Each row below holds a small network's activations on one input, seen along a few directions.
Each table varies a few parts of the input and shows all the possible inputs, shuffled.
Descriptions start from the smaller parts, as in this example, which fits no table here: one of 2 separate values, together with either a single point or one of 11 places around a ring or (one of 4 places along a line, together with one of 8 places around a ring).
Shared parts are said once, and a part with two or three values counts as separate values.

Other details of the inputs shift rows strongly along two fixed directions, in all tables alike. That doesn't count.

Table:
R1: [ -7  -4   2  13 -28   3  25   2 -10 -13   6]
R2: [ 20  16  16  -7  65  22 -66 -20  25  23 -27]
R3: [-18  18  10   8   0  35  -1   4 -35  -1  -5]
R4: [  3  -1   3   2 -31   2  22  11 -16 -10   1]
R5: [-16   0   4  13 -32   7  27   5 -30 -13  13]
R6: [ 19  18  19   0  56  28 -66 -32  21  26 -18]
R7: [ -1  25  10  20   6  46   0 -10 -23   8 -29]
R8: [-14  -3  -1  12 -25   3  33  19 -14 -11  -6]
R9: [  6 -19 -40 -24 -25 -66   8  -9  10 -15  28]
R10: [-12  -7   2  10 -20   6  32  10  -6  -7   5]
R11: [ 32 -40  -1 -20  24 -66 -23   0  97  16   7]
R12: [  9  17  17  11  75  35 -66 -30  24  28 -28]
R13: [ -7 -30  -2  -5 -24 -40  28  15  20  -6  31]
R14: [ -7   3   4  -7 -25   0  25  18 -21  -9  13]
R15: [-16  20  10  26  11  47   3  -3 -26  -1 -22]
R16: [ -3  -2   3  -1 -28   6  32  20 -15  -7   2]
R17: [-14   3 -35  -9 -15 -18  16  -2 -32 -15   7]
R18: [ -3  23  10   5  -7  33   1  -1 -40  -3  -9]
R19: [-11  27  11   8  16  46 -11  -3 -30  11  -9]
R20: [ 11 -39  -3 -17 -26 -54  20  26  37 -12  16]
R21: [ 29 -25 -39 -37  33 -76 -39 -19  66   9  21]
Description of these inputs: one of 3 separate values, together with either a single point or one of 6 places around a ring.
- Changing only the choice among 3 separate values turns R17 into R9. The same change can be made to R2. Which row results? => R18
- Change only the choice among 3 separate values in R4. List by row number the other rows that result. => R16, R20
- Change only the choice among 3 separate values in R12. List by row number the other rows that result. => R5, R13

Table:
R22: [ 14  -1 -12 -23  14 -41 -31 -21  45  29  14]
R23: [ 12  15 -31  -6  25  10  -4  -2   2   1 -38]
R24: [ -52   33  -28   33  -59   42   53   16 -104  -26  -25]
R25: [-15  19 -15  14 -22  11   4 -22 -30   6  -1]
R26: [-20  62 -17  32  62  99  -9 -25 -67  13 -39]
R27: [ -1 -13 -21  16  32 -25 -19 -33  23  -3   5]
R28: [-21  11  22  38  -2  61  31   9 -38 -18  -5]
R29: [-41  34  43  21  19  76 -10   4 -47  12  -5]
R30: [ 28  43 -12  -1  60  52 -37 -41   1  33 -38]
R31: [ -1  12 -28 -11  19   1  -8   4  -2  11 -26]
R32: [  6 -39  23  -7 -23 -54  -6  22  47  -8   4]
R33: [-42 -15   4  15 -78  17 109  59 -67 -41  37]
R34: [ 45 -65  -1 -19 -14 -90   5  30 102 -16   8]
R35: [ -1 -23  15 -20 -55 -15  48  34   0  -1  32]
R36: [ -3 -14  23 -10  41  12 -24   7  26  18   9]
R37: [   0  -61  -30  -15    9 -108  -23   -9   87   -4   43]
R38: [ -8  19  39  40  47  68 -33 -24 -17   7 -24]
R39: [ 14  17 -23  14  38   7 -35 -33   5   5 -48]
R40: [ 12  39  31   0  59  68 -47  -1  -8  32 -53]
R41: [ -54  -68    8    6 -121  -69  100   61  -18  -56   75]
R42: [ 34 -12 -25  -8  14 -33 -11 -32  55   5   2]
R43: [ 24  30  -9 -13  64  26 -56 -37  23  47 -23]
R44: [-52  38 -23  21 -12  64  48  11 -98  -5   1]
R45: [ 28 -15  32   7   0  -1 -16 -16  35   8   0]
R46: [ 35   1 -27 -70  18 -69 -76 -21 -11 -13  50]
R47: [ 32  25  27 -55  38  12 -96 -13 -36  -2  27]
R48: [ -2  10  30  -2  12  16 -24  19   9  17 -23]
R49: [-25  -6  30  -4 -78   0  57  33 -30  -7  35]
R50: [-13  11 -21  18 -52   4  48 -16 -48 -16   6]
R51: [-57 -34 -35  -8 -93 -71  92  40 -33 -37  69]
R52: [-24  42 -29  26 -34  52  55   0 -85 -33 -39]
R53: [ 14  -1  22  20  10  17 -16   3   9  -1 -36]
R54: [ 49 -59  10 -37 -13 -79   7  18 101   6  35]
R55: [ 38   2  18 -10  42   6 -28   9  44  14 -35]
R56: [ 13 -47 -37  -6  12 -79   7  -8  69 -15  31]
R57: [ 22  -5  41   2  32  12 -62 -25  50  30  -9]
R58: [  5   0 -20 -22  13 -53 -24  -5  35  14  -6]
R59: [  7  17  25  25 -25  54  31   3 -26  -6 -10]
- Changing only one part turns R38 into R27. The same change can be made to R47. Which row results? => R46
- Describe the family of inputs behind these rows. => one of 2 separate values, together with either a single point or (one of 3 separate values, together with one of 6 places around a ring)
- Change only the choice among 3 separate values in R29. List by row number the other rows that result. => R48, R49
- Change only the choice among 2 separate values in R50. List by row number the other rows that result. => R45
- Change only the choice among 2 separate values in R44. List by row number the other rows that result. => R36
- Change only the choice among 3 separate values in R41. List by row number the other rows that result. => R32, R57
